[[176 226 307 488 579 993]
 [828 480 210 798 718 650]
 [808 242 714 576 545 613]] yields 545

[[566  78 805 452 110 482 366]
 [575  33 879 369 141 476 319]
 [573  79 834 429 113 479 360]] yields 479

[[3 1 3 4]
 [5 8 4 3]
 [5 7 4 3]] yields 4

[[78 69  7 60]
 [71 68 11 58]
 [72 67  9 57]] yields 9

[[8888 5086 4503 3087]
 [7023 6817 7001 6898]
 [9076 4935 4256 3023]] yields 4256

[[162 724 375 704 395]
 [213 908 339 645 480]
 [170 796 368 704 422]] yields 704
---
[-0.12 -0.01  0.15  0.14] -> 0.15, 0.14

[ -9.048  14.739  -0.202  -0.729   3.560  -2.566 -16.107] -> 14.739, 3.560

[[-144.5    8.5  171.0  -92.8  199.8   19.8]
 [ -43.5  166.0  -18.5   59.0 -214.9 -158.2]] -> 199.8, 171.0

[-0.26  0.36 -0.66  1.64  0.31 -1.84  1.83] -> 1.83, 1.64

[[  9.42  14.37  -0.31 -21.19 -18.69]
 [ -7.95 -19.31  17.94  12.67  -9.35]
 [  5.11  13.84  -4.39 -18.74 -17.83]] -> 17.94, 14.37

[[ 17.27  19.90 -16.84  21.36  19.58  20.93 -22.60]
 [ 17.29  19.92 -16.88  21.39  19.61  20.95 -22.65]
 [ 17.32  19.95 -16.92  21.42  19.64  20.97 -22.69]] -> 21.42, 21.39
---
-17.643,-14.529,-10.022,-9.122
12.651,19.031,9.470,4.213
-> -14.529

-1.220,0.124,0.873,0.430,-0.151,0.067,-1.163
1.658,-0.062,-1.352,0.067,-1.628,1.461,-0.471
1.898,0.246,-1.328,-0.428,-1.288,1.484,-0.873
-> -1.628

-0.83,0.55,-1.01,-0.22,1.06,2.30,0.45
1.37,0.14,2.23,-1.70,2.30,1.65,-1.44
-> 1.06

0.014,0.099,0.161,0.118
0.014,-0.134,0.161,-0.127
-> 0.099

-14.4,2.9,16.0,6.5,8.8
-3.5,-2.2,9.0,11.2,-7.8
-> 16.0

97.251,-110.257,123.585,-60.816,69.879,77.977,-13.210
122.479,-223.335,153.273,-60.113,7.780,22.170,-2.999
56.890,-117.723,133.455,-42.295,91.698,92.588,-12.219
-> 7.780

-0.060,0.131,0.035,-0.141,0.044
-0.006,-0.024,-0.007,0.010,0.076
-0.010,0.083,0.043,-0.030,0.021
-> -0.007
---
[[ -70  360  510  104  500 -334  373   -9]
 [ 187 -445 -136  629 -666  179 -566    7]
 [-594  215   31 -513  359 -212  709   66]
 [-589  -35  261   32   65  -64  838  407]
 [ 353 -304 -550 -246 -423   40 -856 -396]
 [ 255 -241 -601 -445 -297   -8 -814 -435]
 [-519 -225  261  402 -305   84  620  531]] ⇒ 531

[[6048 4335 2956 5500 6819 4466 5958 3206 6984 8973 3594 5335 5864]
 [3785 5034 2669 5068 3182 3975 4179 2897 4313 4010 4101 5161 3643]
 [4896 6009 4748 5092 2746 4861 4605 3793 5270 4279 6139 5327 4603]
 [4900 4802 3701 6645 7380 5646 7022 4168 5403 4177 5218 6241 5069]
 [5715 4908 5321 3711 5981 4550 4966 5120 6008 7394 3128 4631 5812]
 [4713 4032 5838 5532 4214 4716 5785 7062 5480 5121 5033 5270 5660]] ⇒ 5660

[[249 396 187 441 246 255 279 349 326 360 518 446 463 275]
 [487 561 621 613 589 579 542 502 422 643 581 582 598 670]
 [745 668 768 635 677 770 704 841 772 621 650 680 632 658]
 [640 587 664 691 611 743 688 603 524 641 615 652 663 675]
 [597 548 465 655 542 595 647 424 492 586 577 586 640 555]
 [371 522 446 454 454 354 357 523 493 492 555 498 482 458]
 [732 625 641 710 666 744 763 567 612 664 616 654 687 674]
 [538 552 491 534 478 528 513 642 615 486 592 573 549 458]] ⇒ 458

[[ 66  95 175 152 135 102  90 108 100 132 116]
 [ 80  89 155 125 144 151 104 104 120  95 238]
 [ 80  89 158 136 139 122 116 111 117  97 215]
 [ 81  86 149 124 148 143 119 110 130  93 253]
 [166  81  41 110  98 155 118 104 135  73 161]] ⇒ 161

[[400 455 329 687 741 434 515 455]
 [455 335 870 451 252 855 769 374]
 [455 121 869 874 455 545 382 505]
 [349 455 270 685 455 666  26 455]
 [455  23 555 650 431 383 737  62]
 [675 447 455 369 453  22 898 277]] ⇒ 277
---
Q:
[[5835 5020 5490 7063 6595 6363 5404 5304]
 [6723 1937 8732 4298 3694 4331 3100 5978]
 [5967 7011 5977 5951 6343 5038 5348 6392]
 [7880 2708 3334 8422 6031 5702 6878 7821]
 [5697 5687 5768 5731 5719 5624 5737 5659]
 [5693 5690 5792 5732 5704 5639 5611 5785]
 [5696 5681 5745 5602 5613 5701 5843 5739]
 [5213 5210 6267 4808 5980 6561 5928 6235]
 [5697 5726 5628 5993 5489 5825 5757 5706]
 [5256 5599 1702 4178 5370 7179 2690 9014]
 [5242 6022 5294 6667 4542 5663 4912 4750]
 [2454 5021 3703 4375 5778 4649 8298 4428]]
A: 3703

Q:
[[541 624 444 718 330 327 758 371 609 343 415 607]
 [753 420 501 587 481 327 678 326 689 188 351 517]
 [680 377 557 440 618 505 481 476 588 391 465 461]
 [524 556 496 585 458 459 597 474 548 467 488 549]
 [678 380 555 443 615 503 484 475 588 391 465 463]
 [407 636 487 600 431 513 574 539 481 597 551 573]
 [499 439 583 360 676 682 326 647 446 672 610 451]]
A: 583

Q:
[[3 6 3 6 3 3 7 2 6 2 2 3 2 6 2 6]
 [8 4 8 4 8 8 4 8 4 8 8 8 8 4 8 4]
 [4 7 4 7 4 4 7 3 7 3 3 4 3 7 3 7]
 [2 6 2 6 2 2 7 2 6 2 2 2 2 6 2 6]
 [4 1 4 1 4 4 1 4 2 4 4 4 4 2 4 1]
 [4 8 4 7 4 4 8 4 7 4 4 4 4 7 4 8]
 [5 2 5 2 5 5 2 6 2 6 6 5 6 2 6 2]
 [2 6 2 6 2 2 7 2 6 2 2 3 2 6 2 6]
 [7 3 7 3 7 7 3 7 3 7 7 7 7 3 7 3]
 [3 1 2 1 3 3 0 3 1 3 3 3 3 1 3 1]]
A: 2

Q:
[[53 61 53 43 53 43 62 53 53 53 53 53 53 61 53 43]
 [55 38 55 64 50 65 38 50 55 55 50 50 50 38 50 65]
 [77 15 77 83 29 86 15 30 76 77 29 29 29 16 29 87]
 [79 48 79 54 29 54 48 30 79 79 28 29 29 48 29 55]
 [29 47 29 57 75 58 47 74 29 29 75 74 75 47 74 58]
 [35 89 35 19 71 17 89 70 36 35 71 71 71 89 71 16]
 [33 61 33 44 71 44 61 71 34 33 72 71 72 61 71 44]
 [70 62 70 42 38 41 62 38 70 70 37 38 38 62 38 42]
 [64 66 64 38 44 37 66 44 64 64 43 44 44 66 44 37]
 [74 71 74 33 35 32 71 35 74 74 34 35 34 71 35 32]]
A: 74

Q:
[[755 111 300 173 188 182 201]
 [676  75 457 750 732 728 713]
 [174 480 532 858 849 849 829]
 [729 175 312  94 104  99 126]
 [ 74 686 542 739 723 738 709]
 [698  67 420 718 713 719 685]
 [108 746 408 141 152 144 164]
 [196 394 550 922 906 916 892]]
A: 550
---
Q:
[[47, 84, 63, 70, 66, 62],
 [21, 98, 48, 76, 67, 66]]
A: 47, 66

Q: [881, 761, 804, 210, 312]
A: 881, 312

Q:
[[8, 4, 1, 3, 6, 3, 2],
 [7, 4, 2, 1, 4, 1, 3]]
A: 8, 3

Q: [8057, 2255, 9361, 3995, 6065, 7013, 3858]
A: 8057, 3858

Q: [27, -18, -31, -17, 31]
A: 27, 31

Q:
[[-22, 28, -22, -34, 14, -36, 28],
 [-13, -9, -13, -1, 4, -1, -9],
 [10, -17, 9, 5, -17, 6, -17]]
A: -22, -17

Q: [420, -36, 531, 151, -718, 568, 691]
A: 420, 691

Q: [942, -618, 136, -582]
A: 942, -582

Q: [238, 151, 29, 155, 194]
A: 238, 194

Q:
[[413, 407, 807, 371, 692, 784],
 [71, 552, 329, 467, 771, 658],
 [222, 568, 853, 335, 687, 486]]
A: 413, 486
